These are the activations of a small neural network, seen along a few directions. Each row is one input.
Each table varies a few parts of the input and shows all the possible inputs, shuffled.
Descriptions start from the smaller parts, as in this example, which fits no table here: one of 4 places along a line, together with either a single point or one of 9 places along a line or (one of 2 separate values, together with one of 5 places around a ring).
Shared parts are said once, and a part with two or three values counts as separate values.

Other details of the inputs vary at random and push rows far along two fixed directions, the same in every table; ignore that.
To show where, the next rows are all for the same input, with only those details redrawn:
[ 15   2 -19  -1  19 -11 -10 -13  -7  -8   5 -34  13  -7]
[ -2  -4  -2  -6  21 -19  -3  -9  -3  -3   3 -40  15 -16]
[ 48   3 -45  27 -37  52  -5 -18  11 -17  25  58 -26  21]
[  5  -5 -11  -3  18 -15  -4 -12  -3  -6  -1 -35  15 -13]
[ 28   0 -34  13   6  -3  -4 -22  -3 -11   7 -23   8 -10]
[-16  -6  18  -6 -10   8  -3  10   6   1   6  18 -11  -4]
[-10  -7  16  -9 -16   8  -5   7  10   0   7  25 -17   2]
[  8  -1 -12  -2  18 -16  -3 -14  -4 -10   7 -37  14  -9]

Rows:
r1: [-39   2  30  -8   7 -14  -3  19   7   2 -12  21   1  -8]
r2: [ -4   0   1 -13  19 -28   0   0  -3  -8  -1 -45  22 -14]
r3: [ 25  19 -10  15   5   3  21 -15 -24  24 -20 -28  18  23]
r4: [  8 -12 -14   0  22 -22   2  -9  -8  -5  -1 -33  14  -9]
r5: [-26  -9  17 -11  -3   0  -2  11  10   7   4  10 -11  -2]
r6: [ -1 -12   8   0 -15  10  -5  11  11  -2   0  27 -15   5]
r7: [-50  -4  47 -20  15 -18   4  19  12   5 -19  15   2 -11]
r8: [ 30  24 -17  26 -35  42  16  -9 -13  26  -7  39 -16  39]
r9: [ -4  -4   0  -2 -15  17  -9   6   4   1  10  24 -11   1]
r10: [ 31   2 -32  11   8   0  -5 -19 -10 -14  11 -18   5  -7]
r11: [  2   2   2   2 -24  13  -2  17   4  -8   9  31 -15   6]
r12: [ -7  20  19   1 -17  22  17   4  -8  37 -19  14  -4  27]
r13: [-60  -9  59 -23  18 -28   2  31   9   5 -25   7   2 -10]
r14: [ 29   3 -35  10  14 -12  -3 -18  -7 -10   7 -22   6  -6]
r15: [ -8  -5  13  -2 -16  12   4  23   9  -5   4  26  -8   3]
Q: The inputs of r13 and r7 match in every part but one. If r3 is changed in the same way as r13 into r7, which row does it become?
A: r12
Q: What is each input in this table made of?
A: one of 3 separate values, together with either a single point or one of 4 places along a line
Q: Which other rows agree with r11 in the choice among 3 separate values? List them by row number.
A: r1, r8, r10, r14
Q: Change only the choice among 3 separate values in r11. List by row number the other rows that result.
A: r2, r15

Rows:
r16: [-14   4  22 -10 -22  22  -6   2   6  12   7  21 -11   3]
r17: [ 12   8 -16  13 -25  32  -3  -9   1  12  11  38 -25  10]
r18: [-16  -3  16 -12  36 -39   6  -4   3   1 -21 -32  27  -6]
r19: [ -5 -10  17   1 -21   9  -2  23   7  11  -4  27 -22  10]
r20: [ 15  22 -23  16   1  10  -6 -13  -2 -12   5  19   5   7]
r21: [-47   5  55 -18  15 -36   6  33   2   2 -25  -9   7 -14]
r22: [ 19   7  -8   2   8  -7   5   1 -11 -10   5 -39  11  -3]
r23: [-11  -8   9 -11  19 -14   4  -6  -4   9  -5 -43  15  -5]
r24: [  4 -30 -30 -12  20 -24 -25  -8  18 -49  30 -20   1 -44]
r25: [ 46  -3 -43  21  -9  25   0 -19  -1   2   9  17  -8  21]
r26: [  7   5 -27   4  30 -10   5 -26  -7 -11  -8 -20  17   2]
r27: [ -7   5   7   3 -29  13  -5  12  -2  13   5  30 -20   5]
r28: [ 22  12 -29   5   0   3  -3 -13 -12  -6   8 -34  15   1]
r29: [ 16   7 -14   6   5 -18   5   4 -12  -1   3 -26   6  -4]
r30: [  5  -7   9  -7  13 -17   4   4  -9   0  -4 -42  21  -5]
r31: [-35   8  25  -3 -12  12   0   6   8   5  -8  43 -14   0]
r32: [ 38  12 -42  24   0  24   7 -12   3 -15   0  30   0  17]
r33: [-26 -13  31  -9 -12   5   0  10   1  24  -4  24 -15   3]
r34: [-23 -19  41 -12 -16   9   8  16   9  14  -2  17  -8   2]
Q: What is each input in this table made of?
A: either a single point or (one of 3 separate values, together with one of 6 places around a ring)
